Each row below holds a small network's activations on one input, seen along a few directions.
Each table varies a few parts of the input and shows all the possible inputs, shuffled.
Descriptions start from the smaller parts, as in this example, which fits no table here: one of 6 places along a line, together with either a single point or one of 11 places around a ring or (one of 2 separate values, together with one of 8 places around a ring).
Shared parts are said once, and a part with two or three values counts as separate values.
(in the rows, 128 means zero)

Other details of the inputs vary at random and push rows far along two fixed directions, the same in every table; ignore that.

Rows:
r1: [204 166  87  94 126 124 119 100 144 138 134  45 147 197]
r2: [194  86 109 141 114 121 130  99 183 221 119 175 185 175]
r3: [183 146  79 106  79 126 127 104 136 127 113  56 133 190]
r4: [194  88 127 150  68 131 132 102 168 223 117 130 137 163]
r5: [150 212  62  86 175 104  98 111 118  19 151  34 128 210]
r6: [ 57 142 141 122 189 136 105 155  97  61 152 132  87 106]
r7: [198  96 124 117  87 137 144 108 173 235 111 138 179 145]
r8: [ 76  85 162 153 158 146 125 145 130 149 139 192 118  96]
r9: [134 106 139 138 127 117 138 141 146 170 131 196 169 109]
r10: [ 79 156 165 125 147 117 138 174  85  55 158 104 117  54]
r11: [ 70  98 195 153  99 116 137 162 104 117 135 150  91  61]
r12: [183  93  95 141  68 125 135 108 175 213 110 188 165 167]
r13: [117  88 145 155  98 109 119 128 160 179 127 193 121 121]
r14: [ 71 135 147 109 157 148 126 147  73  64 141  90  96  72]
r15: [ 97  89 169 149 143 151 136 138 106 153 141 138 104  76]
r16: [142 177  79  89 163 148 127 109  88  63 141  19 102 170]
r17: [ 79 167 153 140 168 148 137 124 113  87  84 145 107  87]
r18: [105  96 155 133 133 153 144 147  97 154 137 149 120  64]
r19: [124  91 132 120 132 158 127 122 142 175 125 192 143 123]
r20: [ 67 152 180 123 157 112 137 169  87  53 155  98 101  62]
r21: [207 172  77 131 101 119 131  80 165 137  55 107 139 199]
r22: [113  83 144 154  92 110 136 128 147 169 120 198 129 118]
r23: [ 89 102 147 136 148 150 134 152 116 146 138 198 131  84]
r24: [ 49 150 145 129 132 103 116 165  96  14 145 132  89  84]
r25: [ 79 103 177 152  92 121 144 171 108 133 132 157 108  54]
r26: [189 165  65 100 138 117 125  90 151 118 132  91 168 215]
r27: [ 82 177 170 155 164 109 123 146 107  67  87 144 136  76]
r28: [136 194  53  87 179 146 116 105 108  43 143  50 115 208]
r29: [182 145  58 128 109 114 115  94 164 119 126  90 130 215]
r30: [ 96  86 177 138 142 145 129 145 106 172 136 151 102  76]
r31: [143 194  86 104 126 112 107 118 103  40 143   7  90 185]
r32: [129  95 149 132 118 121 124 134 151 171 128 197 171 110]
r33: [205  89 129 135  98 131 143 104 175 239 120 135 168 155]
Each input here is: one of 3 separate values, together with either a single point or (one of 2 separate values, together with one of 5 places along a line).
Question: The inputs of r15 and r33 match in every part but the choice among 3 separate values. If r16 is changed in the same way as r15 into r33, which row does it become?
Answer: r20
Question: Start at r6 and move only the place on the line of 5, one step at a time. The first step leads to r8. Which rows follow, in order?
Answer: r28, r19, r23
Question: Which other rows does r9 become when the choice among 3 separate values takes its other values? List them by row number.
Answer: r12, r23
Question: Which other rows does r24 become when the place on the line of 5 takes its other values? List them by row number.
Answer: r12, r13, r22, r29
